A small network was shown many inputs. Here are its activations along a few directions, one row for each input.
In each table, some parts of the input vary, and every possible input appears once, in random order.
Descriptions start from the smaller parts, as in this example, which fits no table here: one of 3 separate values, together with either a single point or one of 9 places along a line or (one of 4 places along a line, together with one of 5 places around a ring).
Shared parts are said once, and a part with two or three values counts as separate values.
(in the rows, 128 means zero)

Rows:
r1: [109 131 149 220  98  67 124 178 165 164 145 103 113 108]
r2: [124 183 147  63 154 166 127  74  57 119 123 131 162 183]
r3: [138  60  76 196  90 115 138 193 212  91 119 121 115  86]
r4: [150 134 141  14 170 173 118  67  66 149 117 163 109 171]
r5: [120 131 127 220  83  80 131 203 179 144 135 110 105 122]
r6: [143 147 142  26 125 180 111  74  59 129 137 154 134 156]
r7: [128  60  90 196 126 114 133 163 205  97 125 124 120  66]
r8: [139  81  81 206  71 107 142 218 201  96 122 117 103 105]
r9: [123 181 148  53 185 170 144  67  62 129 111 132 150 185]
r10: [103  99 140 199 132  71 124 140 175 146 143 117 132  62]
r11: [131 191 141  63 147 163 122  74  59 112 131 114 177 176]
r12: [152 152 137  32 116 178 107  72  61 122 138 142 142 146]
r13: [100 120 149 217 113  64 120 151 161 163 151 108 128  81]
r14: [133 108 105 215  70  96 138 220 187 117 123 112  98 118]
r15: [141 140 135  12 155 185 120  67  63 141 119 159 117 167]
r16: [125 180 156  56 201 154 148  66  70 137 109 134 139 190]
r17: [117  80 111 186 139  92 129 148 195 120 131 134 133  53]
Question: What do these inputs look like to the network?
Answer: either (one of 2 separate values, together with one of 4 places along a line) or one of 9 places around a ring
Question: Change only the choice among 2 separate values in r15. List by row number the other rows that result.
Answer: r9

Rows:
r18: [120 173 156 109 141 130 120 100  82 145 134 114 143 168]
r19: [124 171 160 117 127 119 122 113  89 150 139 115 138 157]
r20: [144 146 108  89 111 164 138 135 106  99 114 134 132 163]
r21: [119 173 150  94 161 139 132  85  80 137 125 120 150 171]
r22: [ 98 123 146 192 140  75 125 135 162 152 145 119 140  80]
r23: [133  69  88 207 110 108 138 181 207  96 123 113 117  78]
r24: [120 163 160 126 125 110 124 119 104 159 136 117 127 144]
r25: [145 139 119 116  82 148 124 150 113 118 132 128 121 153]
r26: [140 127 120 128  85 139 124 160 131 127 130 132 107 144]
r27: [107 133 150 170 141  87 126 134 143 159 138 122 127 102]
r28: [143 144 115 103  94 157 123 143 105 113 125 126 125 162]
r29: [145 139 106  88 136 165 145 135 120  92 107 139 129 161]
r30: [116 168 148  96 185 144 142  83  91 134 115 124 149 168]
r31: [ 96 114 143 211 143  70 127 136 175 140 140 116 149  63]
r32: [117 150 156 150 134  98 124 126 122 161 137 123 121 124]
r33: [132  76  93 188 103 111 136 176 191 107 126 118 113  92]
r34: [165  56  88  26 156 187 111  74 129  97 118 174 122  92]
r35: [122 103 142  36 192 166 118  30  86 135 130 163 141  95]
r36: [136 104 111 149  94 126 128 170 150 123 125 136 101 132]
r37: [135  88 101 165 101 119 134 175 172 116 120 127 107 112]
Question: Changing only one part turns r20 into r21. The same change can be made to r26. Which row results?
Answer: r24
Question: What do these inputs look like to the network?
Answer: one of 2 separate values, together with either a single point or one of 9 places along a line
Question: Change only the choice among 2 separate values in r19. List by row number the other rows that result.
Answer: r25
Question: Change only the choice among 2 separate values in r35. List by row number the other rows that result.
Answer: r34

Rows:
r38: [154  55  84 157  96 127 125 169 194  99 124 135  98  71]
r39: [129  88 108 157 110 131 132 152 161 108 124 137 115 101]
r40: [148  79  87 133 114 142 132 152 163  98 114 129 112 122]
r41: [120 169 139 141 132 128 126 122 106 125 132 108 151 150]
r42: [133  79 105 160 105 124 131 164 176 113 129 138 113  77]
r43: [115 116 128 184 112  88 124 151 163 133 145 113 143  84]
r44: [128 161 152 108 103 130 104 113  80 154 144 115 133 158]
r45: [100 127 148 211 133  56 124 158 174 170 138 124 120  85]
r46: [111 134 135 174 126 102 125 136 141 131 136 110 145 125]
r47: [116 197 171 132 142 108 139 113  86 155 130 110 141 162]
r48: [138 131 128  83  93 164 118 126  90 136 134 143 107 160]
r49: [112 149 139 155 132 117 133 129 125 130 132 105 147 143]
r50: [ 97 153 160 189 149  81 132 139 138 160 133 109 132 134]
r51: [113 110 128 194 104  81 118 154 175 139 142 120 139  76]
r52: [ 99 164 162 173 150  95 142 131 124 157 126 102 136 146]
r53: [133 138 108 104 118 162 136 136 116 104 118 136 125 154]
r54: [152  68  87 143 108 138 131 156 172  94 119 131 106 103]
r55: [131  76 106 168  96 119 124 166 185 116 130 140 111  69]
r56: [129 111 105 124 119 149 145 141 134 109 116 129 121 137]
r57: [150  99  87 112 120 158 141 148 145  98 109 125 115 146]
r58: [114 125 134 182 120  97 126 140 150 129 142 112 142 109]
r59: [131 180 152  97 119 132 123 117  86 133 136 119 142 163]
r60: [106 188 165 154 148 106 137 122 106 153 127 105 138 155]
r61: [117 176 173 124 119 106 113 112  78 181 142 113 122 162]
r62: [158 125  89  92 121 171 132 142 128  93 109 133 122 163]
r63: [164 137 105  57 110 176 129 137 106 104 113 147 118 177]
r64: [162 135  99  74 116 176 135 136 113  96 107 143 125 174]
r65: [125  87 123  35 200 166 119  38  98 119 119 170 148  86]
r66: [113 128 155  59 206 147 116  20  90 143 141 144 159  90]
r67: [118 195 173 111 133 110 132 114  84 160 132 115 132 169]
r68: [128 178 146 121 125 130 129 116  89 126 132 113 153 156]
r69: [145  81 114  20 201 176 114  46 111 108 115 177 143  99]
r70: [139 148 115  88 113 165 139 131 101 106 116 143 127 164]
r71: [102 144 159 197 148  75 131 144 145 159 140 114 128 120]
r72: [164 118 113  69  94 174 114 131 101 124 128 144 100 167]
r73: [105 138 178  78 220 122 122  20  89 175 138 138 150 105]
r74: [126  95 106 147 113 135 133 147 152 110 119 134 118 115]
r75: [156  58  83 146 103 130 131 166 186  98 125 131 101  79]
r76: [101 134 149 201 140  63 129 155 161 164 141 117 123  94]
r77: [139 148 122  70 107 165 133 129  96 114 121 148 119 168]
Question: Changing only one part turns r76 into r43. The same change can be made to r61. Which row results?
Answer: r44
Question: Changing only one part turns r52 into r56. The same change can be made to r50. Which row results?
Answer: r74
Question: What do these inputs look like to the network?
Answer: one of 4 places along a line, together with either a single point or one of 9 places along a line
Question: Change only the place on the line of 9 in r57. List by row number the other rows that result.
Answer: r38, r40, r54, r62, r63, r64, r72, r75
Question: Change only the place on the line of 4 in r45. List by row number the other rows that result.
Answer: r38, r51, r55

Rows:
r78: [123  95 137 124 174  93 117  95 160 138 137 152 143  45]
r79: [147 179 157  22 118 174 113  84  36 155 132 145 116 198]
r80: [ 78 161 182 196 161  78 134 118 125 170 141 120 135 110]
r81: [157  82  78 130  95 147 139 186 163  92 105 139  97 152]
r82: [136 171 134   9 193 197 135  40  49 105 110 145 165 183]
r83: [102 122 161 165 193  79 121  84 143 175 140 107 139  91]
r84: [133  43  91 121 125 150 107 110 163 102 136 152 130  62]
r85: [ 91 178 157 185 103  78 137 156 121 159 138  97 146 146]
r86: [149 146  99 158  72 139 132 203 154 108 120 123 108 161]
r87: [154  54  73 111 105 168 145 150 171  82 111 144  99  89]
r88: [138 177 139 186  70 104 129 183 122 124 138  83 128 172]
Question: What do these inputs look like to the network?
Answer: either one of 2 separate values or one of 9 places around a ring

Rows:
r89: [138 156 113 109 135 157 152 135 115 102 106 121 135 177]
r90: [146  99  81 144 115 151 140 163 169  79 113 123 124 129]
r91: [123 176 140 122 152 136 150 119  99 119 115 108 143 183]
r92: [152 118 107  91  76 161 119 152 117 112 125 148 106 147]
r93: [148 122  93 114 119 166 148 153 137  79 103 125 129 157]
r94: [150  97 135  11 166 170 104  47  88 140 133 174 121  98]
r95: [107 189 155 142 162 112 138 107 100 141 126 101 158 161]
r96: [122  87 130 170 105  95 116 149 167 154 142 126 103  83]
r97: [111 162 174 145 118  91 112 114 106 171 153 124 134 122]
r98: [143  77 105 149  82 118 117 164 163 128 136 133 103  95]
r99: [129 166 153 101 116 134 118 121  79 152 136 126 120 176]
r100: [141 149 127  84  98 155 123 136  96 136 127 141 111 168]
r101: [155  91  94 121  70 146 116 163 143 107 131 137 105 114]
r102: [119 178 173 122 120 114 109 108  80 172 147 115 134 156]
r103: [ 97 167 156 164 161  89 138 120 127 144 130 108 157 130]
r104: [109 123 158 171 114  87 116 130 140 164 153 123 121  85]
r105: [134  89  95 167 128 122 139 163 183  98 119 129 128 106]
r106: [125  90 114  47 213 177 131  34 110 101 114 157 160 101]
r107: [ 97 127 140 193 160  85 139 135 161 138 131 116 142  86]
r108: [115  96 118 193 150  94 135 147 181 125 121 124 126  86]
Question: What do these inputs look like to the network?
Answer: one of 2 separate values, together with either a single point or one of 9 places around a ring
Question: Changing only the choice among 2 separate values turns r107 into r104. The same change can be made to r91. Which row results?
Answer: r99
